Each row below is a small network's average activation on inputs in which a field has the value named, seen along a few directions.
Related values have similar rows: they may be neighbours, one step apart, or belong to one group.
In the rows, 128 means zero.

T, 13 values:
t1: [125 154 219  82 116 122 176  94 143 151  94 142 151 113]
t12: [155 162  92 139  82 103  70  88  76  79 136 152 131 160]
t4: [101  60  62 138 143 154 113 197 168 111 130  98 150 120]
t13: [ 86  83 134 131 151 114 180 172 179 152 121  80 128 132]
t11: [160 100  51 149 159 166 115 209 114 129 152 138 109 152]
t6: [ 96 171 195 130 111 150 149  44 106 124  98 148 153  91]
t5: [104  63 104 126 179 173 150 189 137 165 132  70  84 139]
t3: [106 103 201 114 133  75 169 100 186 156 101 131 116  99]
t10: [144 190 128 135  93  98 119  69  76  92 159 171 117 144]
t9: [139 119  69 168 145 138  35 163 125  98 153 135 145  98]
t2: [155 214 147  99  94 113 126  45 114 137 111 157  88 149]
t8: [182 142  63 123 112 135  81 130  67 108 171 155 165 156]
t7: [110 103 198 129 145 122 181 164 173 162 106  88 126 111]
T is arranged as a ring.
Q: Going along T from t5 by way of its neighbour t13, in what order are t1, t11, t10, t2 met?
A: t1, t2, t10, t11
Q: How many steps from neighbour to neighbour lead from t3 to t4, at the fewest?
A: 4
Q: List every value one step from t8, in the order listed.
A: t12, t9

P, 6 values:
p4: [116  50  81 161 155 109  87 225 163 108 157  84 132 126]
p3: [ 92 210 143 120  84 141 173  20  92 108 108 148 107 150]
p5: [143 105  34 153 136 172 103 164  74 109 141 143 171 159]
p2: [123 131 235 107 119  87 151  82 165 153  98 133 155  81]
p1: [199 176 124 121 112 114  48 106  88 107 157 188 131 111]
p6: [ 96  95 152 106 162 146 206 170 186 183 106  71  72 141]
P is arranged as a ring.
Q: List every value one step from p2, in the order listed.
A: p3, p6

G, 10 values:
g6: [128 153  54 196 133 149  98 114  79 100 154 158 113 131]
g8: [150  94  86 117 128 137  63 192 145  88 141 142 152 123]
g2: [100 134 242 112 106  84 160  91 153 124 118 112 118  87]
g4: [141 177  76 139 102 127  87  71  71 105 142 145 146 157]
g9: [195 189 149 103 127 128 107  93  92 156 143 172  95 123]
g3: [ 82  81 113 122 167 161 197 202 184 158 121  66  55 150]
g1: [143 151 192 124  94 108 170  79  85 121 111 172 183 124]
g7: [ 95  78  79 138 150 161 114 180 126 119 143  75 121 134]
g10: [143  55 105 138 170 104 131 210 196 175 115 100 158 137]
g5: [103 169 185  92 102 121 153  47 149 134  93 139 139 114]
G is arranged as a line.
Q: How many steps from neighbour to neighbour lead from g7 to g2, at the fewest?
A: 7
Q: List every value one step from g6, in the order listed.
A: g8, g4
Q: List every value one step from g1, in the order listed.
A: g9, g5

J, 7 values:
j3: [150 156  84 132 121 136  85 128 106 104 151 147 105 140]
j5: [135 177 173 111  84  97 145  44 108 115 105 175 181 130]
j2: [ 83  24 102 147 192 157 134 236 201 159 124  48 108 106]
j1: [100  62  66 144 160 152 160 212 150 139 131  78 121 165]
j4: [155 172 157 136 101 106 101  82  79 105 148 160 129 114]
j6: [132 211 229  88  90 107 177  14 120 148  96 165 117 113]
j7: [141  94  85 139 149 141  93 179 133 125 142 121 134 126]
J is arranged as a line.
Q: List every value one step from j6, in the order listed.
A: j5
Q: List every value one step from j1, in the order listed.
A: j2, j7
